data =
[[140 118 127 121]
 [125 125 102 129]
 [140 121 112 129]]
Counting starts at 0.
Which number is the entry just right of the smallest entry?
Answer: 129
The entry at row 1, column 0 -> 125
The entry at row 0, column 0: 140

arr = [120 139 107 147 114 106 141 151 124]
The entry just right of 114: 106
Read off the largest entry.
A: 151
